These are the activations of a small neural network, seen along a few directions. Each row is one input.
Each table varies a few parts of the input and shows all the possible inputs, shuffled.
A made-up example of a description, with smaller parts first: one of 8 places around a ring, together with either a single point or (one of 2 separate values, together with one of 4 places along a line) or one of 9 places along a line.
Shared parts are said once, and a part with two or three values counts as separate values.
In the rows, 128 means zero.

Other details of the inputs shift rows strongly along three fixed directions, in all tables alike. That doesn't count.

Table:
x1: [195  30 139  66 156 132 133 149  69  90 195 180]
x2: [143 103 135  92 146 128 122 127 107 147 161 170]
x3: [ 21 139  44  89  89 183 170 123 133  77  64 164]
x4: [128 147 151 110  58 152 121  89 102 125 117 109]
x5: [215  99 166 150 128 105 101 149  93 144 143 110]
x6: [146  99 146 168 126  52 109 148 144 129 109  56]
x7: [ 99 109 113  74 107 228 112  76 128 131 143 175]
x8: [ 42 218 131 149  96 102 135 127 150 101 120  71]
x9: [151 115 147 109 189 148 150 171 123 141 157 198]
x10: [139 101 109 152 166  91 116 163 137 148  98 124]
x11: [ 84 219 114 162  72  87 131 107 150 104  95  73]
x12: [163 127  94 106 157 161 129 140 116 152 121 227]
x13: [181 138 158 183 116  73  86 144 102 129 124  61]
x14: [135 100 145 120  75 131 111  59 120 135 161  76]
x15: [ 53 241  85 158  91 118 150 102 141 120  67 112]
x16: [121 120 162 128  84 152 137  78 135 120 152  77]
x17: [134 156 141 154 164  59 134 164 142 126 152 109]
x18: [132 135 116 135 171 167 144 143 158 131 142 154]
x19: [151 123 127 166 182 130 120 150 151 133 145 120]
x20: [151  72 167  70  49 159 113  46 130 118 180 101]
x21: [175 131 107 166 131  78 138 158  93  79 120  98]
x22: [128 163  96 195 194  92 156 139 152 149 121 104]
x23: [ 96 153  99 178 139  72 134 151 144 145  79  78]
x24: [ 53 152  72  89 142 187 176 136 167 138  70 218]
x25: [151  95 137 170 161  92 106 178 127 145  99  91]
x26: [151 108 139  68  82 203 103 102 114 121 137 198]
x27: [ 67 164 147 108  64 106 128  73 113 122 139  77]
x28: [135 140 113 175 179 133 131 144 136 148 135 112]
x29: [143 133 158 118  41 106  92  77 117 107 133  86]
x30: [ 90 127 153 125  72 136 137 108 136 120 102  74]
x31: [154 125 133 167 174 129 142 137 132 144 140 104]
x32: [ 86 201  91 177 223 106 145 198 135 147 113 157]
x33: [172  89 162  62  58 163 125  76 106 125 149 164]
x34: [149 122 105 165 183 109 118 131 142 144 140 122]
x35: [161 104 153 133 154  69  98 142 106 136 164 112]
x36: [150 106 169 131 139  96  94 143 101 129 163 102]
x37: [142 121 127 108 204 158 146 172 114 153 147 210]
x38: [143 134 100 171 197 113 130 146 165 136 135 144]
x39: [154 106 168 168 121  73 121 165 139 126 114  41]
x40: [144  99 170 119  73 119 132  59 132 119 164  59]
x41: [ 60 178 106 112 129 123 124 121 144 116 129 155]
x42: [191  37 148  93 163 169 135 159 111 159 124 185]
x43: [133 174 104 128 156 166 145 167 144 129 109 203]
x44: [146  86  97  87 185 166 153 176 159 150 109 234]
x45: [129  61 144  55  66 171 132  79 113 141 120 145]
x46: [183  54 179 142 122  90  94 154 122 129 134  72]
x47: [162 158  96 165 178 101 114 163 125 144 104 166]
x48: [ 24 232 106 153 116  91 160 116 155 111 110 100]
x49: [ 80 106  88  72  64 200 147  54 109  68 148 132]
x50: [200 107 157 125 140 140 133 150 113 135 139 162]
x51: [ 20 199  89  82 130 196 135 127 150 114 113 205]
x52: [102 100 154 110  55 145 109  99 112 131 108  76]
Description of these inputs: one of 4 separate values, together with either a single point or (one of 2 separate values, together with one of 6 places around a ring).
Changing only the choice among 4 separate values turns x42 into x37. The same change can be made to x23. Which row results? -> x2
Changing only the choice among 4 separate values turns x18 into x8. The same change can be made to x38. Which row results? -> x41
Change only the choice among 4 separate values in x47. List by row number the other rows that result. -> x10, x34, x35
Change only the choice among 2 separate values in x37. List by row number the other rows that result. -> x27

Table:
x53: [ 73 136 103 107 100 130 138 105 120 117 114 137]
x54: [132  94 115 115 108 157 132 114 129 117 124 113]
x55: [141 102 113 107 117 152 141 119 110 111 124 144]
x56: [146 118 146 105 102 119 100 119 118 134 131 138]
x57: [222 112 164 195 147  55 105 165 109 131 132  70]
x58: [124 103 154 105 122 156 131 118 137 134 133 128]
x59: [130 101 141  95 126 140 146 130 114 117 142 149]
x60: [ 86 120 123 135  87 100 117 105 137 119 123  60]
x61: [ 88 227  77 177 172 122 159 104 172 133 132 145]
x62: [149 115 135 121 100 160 119 113 123 142 121 127]
x63: [132  98 130 126 112 160 123 107 133 129 117 119]
x64: [ 83 209  98 162 195 128 130 149 131 118 162 142]
x65: [112 122 105 140 181 131 129 148 152 150 107 158]
x66: [143 107 128  92 118 123 114 126 109 123 136 163]
x67: [123 157  86 153 211 128 135 181 149 171  97 193]
x68: [197 112 181 183 166  61 119 176 124 157 143  69]
x69: [ 37 176 134 149  57 102 138  93 150  95 110  16]
x70: [150 108 159  91 117 159 126 131 120 135 146 186]
x71: [157 116 123 108 110 140 124 127 109 111 126 148]
x72: [134 126 146  94 109 137 134 129 115 114 138 153]
Describe the family of inputs behind these rows. -> either one of 2 separate values or (one of 3 separate values, together with one of 6 places around a ring)
Change only the choice among 3 separate values in x63. List by row number the other rows that result. -> x58, x65

Table:
x73: [172 113 162 125 129 116 109 117 112 136 173 117]
x74: [131  85 119  52 107 190 126 109 114 135 135 211]
x75: [177 110 169 123 124 112 117 113 110 129 173 113]
x76: [ 89 154  99 108 100 162 132 108 128 116 106 150]
x77: [109 150 100 168 187 102 147 169 145 129 109 126]
x78: [ 61 156  92 105 112 177 144 110 141 114 110 155]
x79: [173  82 146 114 146 119 124 149 110 130 142 145]
x80: [131 120 102 136 164 132 137 145 137 140 118 152]
x81: [163  90 140 133 122 118 117 121 117 126 142 103]
x82: [161 108 134 163 161  87 119 153 134 138 128  96]
x83: [122 149 123 159 130  90 118 143 134 127 107  93]
x84: [120 178 111 227 190  62 144 185 156 139  89  70]
x85: [132 117  92 127 199 153 154 174 143 145 116 197]
x86: [127 109 131 126 128 134 122 124 130 137 125 126]
x87: [134  82 127  69 117 194 133 113 130 136 132 187]
x88: [119 174 102 220 191  59 150 185 154 135  95  74]
x89: [117 162 105 169 175  97 145 174 138 126  99 128]
x90: [162  97 126 129 141 139 128 133 126 131 135 134]
x91: [167  86 138 109 140 132 129 148 116 136 135 158]
x92: [ 83 152 139 128  72 121 120 104 126 117 107  85]
x93: [175 110 169 126 131 108 117 119 109 129 176 113]
x94: [133 163 130 157 170  96 134 146 129 130 149 127]
x95: [146 116 104 124 189 148 134 173 132 150 113 207]
x96: [105 164 149 173  67  76 112 105 128 118 101  25]
x97: [ 67 182  93 137 103 127 134 117 139 120  90 119]
x98: [ 86 137 118 114  90 155 125  94 136 128 108 122]
x99: [179 110 162 126 132 108 113 115 109 132 173 118]
x100: [170 109 154 113 146 130 113 126 114 139 175 147]
x101: [ 63 173  90 138 107 142 143 109 151 123  93 114]
x102: [ 82 131 131 107  84 154 128  97 133 124 116 114]
x103: [ 62 158  91 102 104 179 140 102 152 126  97 156]
x104: [166 125 158 129 125 112 117 110 114 129 167 114]
x105: [101 135 153 121  57 111 116  99 124 112 118  66]
x106: [118 157 104 166 175  92 143 177 138 134 104 133]
x107: [174 106 165 126 127 103 110 118 113 126 177 117]
x108: [126 142 124 154 136 100 130 150 124 117 119 104]
x109: [125 164 100 175 171  96 140 166 140 129  96 125]
x110: [173 116 162 135 120 104 112 112 117 126 169 108]
x111: [163 113 163 123 125 108 115 117 115 124 174 121]
x112: [139 114 127 118 121 127 121 125 118 124 123 134]
x113: [111 147 143 111  98 140 124  97 126 116 153 130]
x114: [104 140 145 121  53 119 112  90 127 116 113  70]
x115: [105 137 145 124  59 121 110  89 121 121 112  80]
x116: [111 162  91 177 181 106 146 162 151 131  98 123]
x117: [135 122 124 115 116 149 132 129 122 122 120 144]
x118: [ 81 147  99 118 115 152 136 107 138 119 107 135]
x119: [ 86 139 118 118  87 142 127  96 130 111 122 101]
x120: [ 73 163 100 107  96 163 143 114 137 121  96 152]
x121: [ 78 156 117 113  93 157 133 114 134 123  97 137]
x122: [ 77 167 118 135 104 116 130 128 137 118 102 104]
x123: [147 122 165 115 114 122 112 110 113 129 173 112]
x124: [150  90 140 123 148 122 126 145 129 135 139 129]
x125: [174 111 165 126 134 103 114 118 109 130 177 115]
x126: [144 126  98 124 187 154 148 176 130 134 115 201]
x127: [107 132 152 116  55 122 116  95 124 115 117  73]
x128: [165  79 156 128 123 101 111 127 121 133 147  94]
x129: [173 113 168 124 127 119 113 119 113 135 173 114]
x130: [180 106 168 127 124 110 115 117 115 126 173 116]
x131: [109 129 100 129 155 135 139 140 139 135 117 151]
x132: [172 100 150 136 134 119 123 146 120 140 124 126]
x133: [148 121 139 171 140  86 129 147 128 121 130  70]
x134: [173 110 170 124 132 115 112 124 112 134 177 114]
x135: [116 115 101  70 133 201 146 127 127 130 113 224]
x136: [156 111 104 137 189 147 146 168 136 137 123 174]
x137: [165 106 115 117 153 150 133 148 122 133 126 177]
x138: [146 111 104 134 203 140 150 175 137 138 122 181]
x139: [ 84 148 126 111  78 131 119 104 130 118 111 109]
x140: [ 79 144 115 116 109 163 137 112 141 127 106 135]
x141: [119 125 104 123 160 155 148 144 139 131 113 165]
x142: [ 83 135 142 117  64 130 123  89 135 114 119  70]
x143: [129  89 118  72 118 207 131 106 130 144 124 202]
x144: [176 114 166 129 125 113 109 115 113 136 173 108]
x145: [153 121 155 121 110 118 111 103 117 123 166 120]
x146: [168 101 133 129 133 116 125 141 119 136 127 135]
x147: [115 111 130 114 108 132 125 107 125 120 131 112]
x148: [123  80 121  61 118 191 136 110 123 134 140 193]
x149: [ 70 176  86 123 120 152 140 124 136 115  98 153]
x150: [ 97 180  88 172 174  96 143 166 142 125  94 132]
Changing only one part turns x143 into x140. The same change can be made to x104. Which row results? -> x93
Describe the family of inputs behind these rows. -> one of 6 places around a ring, together with either one of 3 separate values or (one of 2 separate values, together with one of 5 places along a line)
Change only the choice among 3 separate values in x123. List by row number the other rows that result. -> x94, x111
Which other rows agree with x73 in the place on the ring of 6? List them by row number. -> x76, x80, x81, x82, x83, x97, x98, x99, x112, x115, x118, x145
Change only the choice among 2 separate values in x103. List by row number the other rows that result. -> x114
Change only the choice among 3 separate values in x100. List by row number the other rows that result. -> x107, x125
